Each row below holds a small network's activations on one input, seen along a few directions.
In each table, some parts of the input vary, and every possible input appears once, in random order.
Descriptions start from the smaller parts, as in this example, which fits no table here: one of 3 separate values, together with either a single point or one of 11 places along a line or (one of 4 places along a line, together with one of 5 places around a ring).
Shared parts are said once, and a part with two or three values counts as separate values.
In the rows, 128 means zero.

Other details of the inputs vary at random and push rows far along two fixed directions, the same in every table; ignore that.

Rows:
r1: 154,131,146,167,103,119,155,154,78,200,160,181
r2: 191,104,147,195,82,117,134,165,90,178,156,178
r3: 187,91,155,172,68,107,145,154,86,204,149,170
r4: 186,48,145,90,115,71,82,119,124,37,172,140
r5: 175,98,140,178,96,125,141,154,104,166,137,161
r6: 111,107,111,115,179,140,123,99,164,73,88,97
r7: 114,129,119,105,166,147,138,112,167,111,103,112
r8: 172,102,153,138,86,111,139,149,107,183,155,161
r9: 135,104,121,123,121,82,63,104,123,32,159,123
r10: 173,136,141,182,53,107,119,163,90,162,172,177
r11: 157,86,130,98,140,90,102,120,102,64,159,149
r12: 90,166,122,169,152,167,174,133,128,230,96,114
r13: 187,93,156,157,66,106,143,155,93,204,153,174
r14: 86,155,115,121,144,135,106,102,138,102,113,88
r15: 95,146,119,100,130,149,115,116,154,99,105,103
r16: 80,131,105,128,207,141,110,87,157,82,101,82
r17: 97,137,118,84,175,133,139,119,150,110,124,100
r18: 168,85,129,127,94,97,71,115,116,30,153,129
r19: 114,122,113,78,181,133,129,111,164,56,120,102
r20: 114,148,112,142,131,129,105,117,135,89,124,110
r21: 76,190,114,138,125,177,157,133,145,187,93,103
r22: 96,176,122,121,158,171,181,139,161,193,103,118
r23: 156,76,143,93,87,82,65,113,118,41,153,128
r24: 74,158,103,118,170,129,93,90,149,70,109,77
r25: 91,125,128,74,139,117,93,99,156,63,104,87
r26: 186,77,155,107,57,87,85,135,116,66,152,151
r27: 197,96,153,161,68,117,148,159,104,189,146,180
r28: 100,189,121,125,152,172,196,158,134,210,112,133
r29: 101,123,107,113,193,136,123,105,144,57,112,118
r30: 76,191,126,143,112,163,155,134,126,216,104,106
r31: 82,189,111,126,173,176,185,142,135,190,99,131
r32: 76,188,116,107,173,162,181,143,136,200,111,110
Each input here is: one of 2 separate values, together with either one of 6 places along a line or one of 10 places around a ring.
- Changing only the choice among 2 separate values turns r14 into r18. The same change can be made to r8. Which row results? => r7
- A walk changes only the place on the ring of 10. It starts at r17 and steps to r4. List the rest of the walk in order. => r8, r13, r3, r12, r16, r1, r11, r32
- Which other rows does r23 become when the choice among 2 separate values takes its other values? List them by row number. => r15

Rows:
r33: 169,101,138,124,67,98,91,131,116,85,158,139
r34: 200,80,159,132,37,89,91,146,113,91,161,166
r35: 96,100,110,30,221,119,111,84,181,9,117,80
r36: 145,160,147,164,45,132,151,167,100,224,142,157
r37: 183,57,137,153,117,107,110,128,110,99,137,147
r38: 176,78,132,102,146,100,125,140,113,70,162,161
r39: 196,63,132,147,133,102,118,133,105,67,151,164
r40: 135,173,145,169,49,136,146,167,86,228,145,154
r41: 103,139,118,112,121,118,92,106,132,77,125,106
r42: 116,88,108,123,193,138,110,92,159,65,97,97
r43: 134,137,143,132,116,140,170,143,123,232,117,140
r44: 84,155,115,161,174,177,175,122,149,205,77,114
r45: 35,227,102,128,154,181,155,117,155,191,87,81
r46: 55,167,94,82,245,171,167,110,176,111,88,96
r47: 114,136,123,113,109,127,108,119,139,94,121,106
r48: 92,170,109,158,192,176,191,135,142,190,91,128
r49: 176,101,144,122,65,109,96,135,132,90,147,141
r50: 150,110,142,132,71,90,78,130,86,82,163,144
r51: 129,104,133,63,165,117,134,122,146,84,134,115
r52: 152,162,152,161,43,150,157,178,114,232,129,157
r53: 157,101,145,132,67,80,72,126,86,70,169,150
r54: 145,144,124,173,148,154,180,151,114,196,123,159
r55: 74,153,111,101,153,128,83,93,138,53,117,87
r56: 141,170,135,214,77,129,143,156,92,240,154,152
r57: 121,105,112,142,151,97,63,93,134,30,137,96
r58: 134,109,115,91,188,124,135,121,141,76,140,135
r59: 154,120,155,144,89,127,168,155,107,237,130,160
r60: 62,182,120,82,194,172,193,128,165,191,96,102
r61: 165,93,136,175,94,84,74,122,100,87,165,143
r62: 48,156,105,79,215,167,153,89,184,134,60,62
- Describe the family of inputs behind these rows. => one of 3 separate values, together with either a single point or one of 4 places along a line or one of 5 places around a ring
- Changing only the choice among 3 separate values turns r35 into r60. The same change can be made to r55. Which row results? => r53
- Which other rows does r62 become when the choice among 3 separate values takes its other values? List them by row number. => r43, r59

Rows:
r63: 188,69,138,90,69,89,77,127,126,29,157,133
r64: 210,78,161,129,90,94,142,173,105,146,184,199
r65: 195,73,184,142,55,80,160,164,67,248,174,182
r66: 154,118,130,135,141,143,160,136,144,156,115,128
r67: 170,68,144,137,69,82,50,110,117,27,143,140
r68: 95,136,116,68,154,120,100,117,144,32,123,94
r69: 103,124,144,87,109,114,111,110,125,173,123,100
r70: 55,153,108,100,161,164,102,81,188,63,66,67
r71: 102,128,113,64,145,125,104,113,159,32,114,91
r72: 178,73,129,127,137,93,107,124,82,54,162,166
r73: 97,169,117,199,150,174,176,143,121,240,94,127
r74: 67,170,105,85,189,137,102,102,146,47,127,77
r75: 185,72,131,99,132,90,119,124,96,52,161,175
r76: 77,219,113,180,120,150,150,139,120,223,122,122
r77: 168,131,137,170,70,84,99,140,79,137,200,160
r78: 60,159,101,122,172,136,82,83,163,56,89,77
r79: 91,153,110,166,176,176,164,119,155,185,74,105
r80: 104,179,126,120,161,168,198,156,137,226,121,161
r81: 92,128,100,116,209,165,139,91,186,93,70,75
r82: 118,149,125,203,129,148,162,154,92,228,133,143
r83: 191,98,152,141,26,113,111,149,110,137,153,158
r84: 115,169,131,138,153,171,200,161,152,232,110,136
- Describe the family of inputs behind these rows. => one of 2 separate values, together with either a single point or one of 10 places around a ring
